Each row below holds a small network's activations on one input, seen along a few directions.
In each table, some parts of the input vary, and every possible input appears once, in random order.
Descriptions start from the smaller parts, as in this example, which fits no table here: one of 2 separate values, together with either a single point or one of 9 places along a line or (one of 4 places along a line, together with one of 5 places around a ring).
Shared parts are said once, and a part with two or three values counts as separate values.
(in the rows, 128 means zero)

Other details of the inputs shift rows strongly along three fixed directions, in all tables alike. That doesn't count.

Table:
x1: [219 146 153 209 125 156 124  71 152 126 140 164 166 178 169]
x2: [118  72 157 128 174 171  99 129  79 163 144 124 123 171  83]
x3: [135 142  98 149 141 112 149 134 122 140 139 114 143 118 114]
x4: [115 137 114 153 120 116 136 135 105 111 143 116 160  96 121]
x5: [130 146 135 122 126 101 169 123 151 130 129 120 134  98 113]
x6: [104 117 112 105 114 123 104 160 110  91  95 124 101 145 161]
x7: [106  89 153 127 161 173  84 125  99 168 149  99 119 157  98]
x8: [111 127 112  83  97 117  95 153 121  88  77 147 100 126 157]
x9: [117 144 121 143 122 126 147 132 117 104 141 128 151  96 107]
x10: [128 134 120 138 144  88 163 129 141 130 139 113 135 109 129]
x11: [118 141 131 130 131 105 163 123 159 125 143 122 133  93 117]
x12: [ 89 123 108 105 103 137  95 156 124 115 100 126 105 135 169]
x13: [167 145 161 153  87 187  84  91 167  87  98 174 122 200 222]
x14: [116 133 128 142 132  97 151 123 145 135 147 110 142  95 128]
x15: [132 144 103 129 125 111 145 128 117 131 124 145 156 103 109]
x16: [122 139 115 140 122 108 144 127 135 142 158 112 142  97 127]
x17: [123 139  97 148 135 112 154 138 111 128 135 124 152 119 121]
x18: [115 104 133  96 128 108 117 149 148 121  99 131  81 136 157]
x19: [113 138 121  72  92 124 118 150 154 116  92 131  78 131 161]
x20: [144 136 119 121 133 106 148 117 132 146 147 134 142 102 103]
x21: [128 150 123 134 115 119 154 131 110 108 125 127 151 101 103]
x22: [120  74 161 127 165 160  96 134  75 136 139 121 121 161  88]
x23: [127  91 153 106 166 165  87 118 101 168 132 122 117 158  81]
x24: [101 138 108  92 102 140 103 153 153 113  94 131  84 130 156]
x25: [129  69 169 118 176 160 103 122  98 174 161 114 107 165  85]
x26: [134 140 105 136 133  98 157 133 132 136 149 117 134 112 128]
x27: [213 167 164 193 111 169 129  62 161 123 132 157 169 174 162]
x28: [126 151 116 134 122 127 159 129 117 132 128 130 153 109 102]
x29: [125 146 121 130 124 119 156 125 147 135 156 125 134  97 112]
x30: [114 118 131  75 116 105 110 139 156 117  87 138  86 126 158]
Description of these inputs: one of 5 places along a line, together with one of 6 places around a ring.
Q: Changing only the place on the line of 5 turns x29 into x11. The same change can be made to x26. Which row results?
A: x10
Q: Change only the place on the ring of 6 in x23. List by row number the other rows that result.
A: x1, x3, x7, x24, x27

Table:
x31: [132 149  94 148 112  87 142 129 172 133 130 128 132 103 174]
x32: [138 132 137 171 150 158 127 102  82 152 167 108 184 134  83]
x33: [139 157 117 143 110 105 164 131 151  94 118 136 133 111 146]
x34: [130 171  93 153 102 131 157 140 132  99 115 139 147 117 140]
x35: [149 121 158 158 154 130 134  96 104 144 167 106 169 126  94]
x36: [148 126 155 156 159 134 140  92 131 177 178  97 158 129  97]
x37: [174 155  69 134 116  68 154 140 134 123  87 153 133 126 158]
x38: [ 78 107 125  66 167 119 138 146 117 193 144  96 107  78  32]
x39: [125 170  95 152 107 125 149 132 130 106 104 134 159 115 140]
x40: [ 51 115  64  70 123  52 141 196 134 126 105 104  87  62 134]
x41: [ 57 135  69  69 104  76 137 195  98 113  96  98 105  64 112]
x42: [138 167 110 138 110 106 172 129 180 123 124 128 119 111 155]
x43: [ 51  92  89 110 172 127 115 177  57 165 149  90 134  92  49]
x44: [141 105 145 173 166 124 128 105 107 144 168 118 168 125 104]
x45: [142 128 160 160 171 140 155  92 140 174 162 104 156 136  89]
x46: [137 143  96 152 105  90 144 140 146  94 130 142 131 101 169]
x47: [150 163 117 115  94  97 160 122 173 107 118 161 123  95 148]
x48: [153 120 157 159 150 137 142 104 105 138 178 111 157 129  93]
x49: [159 136 155 138 146 146 151  92 149 168 167 135 141 116  83]
x50: [ 73 110 106  82 154 150 134 166  71 162 145 111 127  87  15]
x51: [143 119 166 164 170 138 148  95 112 144 155 112 169 135  82]
x52: [140  97 159 147 124 166  62 113 118 107 106 148 121 190 191]
x53: [142 132 136 172 145 165 135 110  84 144 177 113 172 136  82]
x54: [146 167 106 127  83 112 151 132 143  92 107 165 140  96 137]
x55: [135 139 101 147 110  85 153 136 161 107 136 141 126 105 175]
x56: [134 116 125 188 158 159 128 118  85 147 180 126 172 135  90]
x57: [ 81  84 154  39 134 150  68 152 114 133  86 123  68 143 106]
x58: [162 114 182 110 112 176  81  99 147 107 107 163 100 181 157]
x59: [153 115 176 116 109 180  70  97 131 110  91 164 121 184 158]
x60: [136 179  87 127  83 122 137 128 140 105  96 158 155  95 137]
x61: [144 117 166 160 169 137 165 101 129 148 170 117 150 138  91]
x62: [155 116 171 122 115 171  85 105 162 135 130 126  88 192 187]
x63: [143 109 183 123 134 159  95  99 158 118 100 136 104 196 183]
x64: [139 162 101 143  87 106 150 139 128  90 122 136 140 105 158]
x65: [ 71  82 144  46 134 130  76 162 119 137  99  96  59 151 144]
x66: [130 159 111 149 109 108 154 130 133  98 102 136 154 112 145]
x67: [136 149  92 149 106  92 150 136 175 125 139 133 120 105 174]
x68: [155 112 185 103 120 162  81  89 161 125 101 158 104 180 168]
x69: [154 106 180 121 119 162  88 104 148 117 128 133  95 193 187]
x70: [112  70 109  53 153 131  83 182  90 150  81 127  45 182 120]
x71: [ 67  87 139  65 131 159  89 178 101 111  84 116  62 161 126]
x72: [131 144  91 159 102 102 142 145 128  93 126 147 140 104 164]
Q: Changing only one part turns x49 into x38. The same change can be made to x50. Which row results?
A: x60
Q: What is each input in this table made of?
A: one of 2 separate values, together with either a single point or (one of 4 places along a line, together with one of 5 places along a line)
Q: Change only the choice among 2 separate values in x32. List by row number the other rows that result.
A: x53
Q: Change only the place on the line of 5 in x66. List by row number the other rows that result.
A: x39, x45, x51, x63
Q: Change only the choice among 2 separate values in x51. List by row number the other rows that result.
A: x33
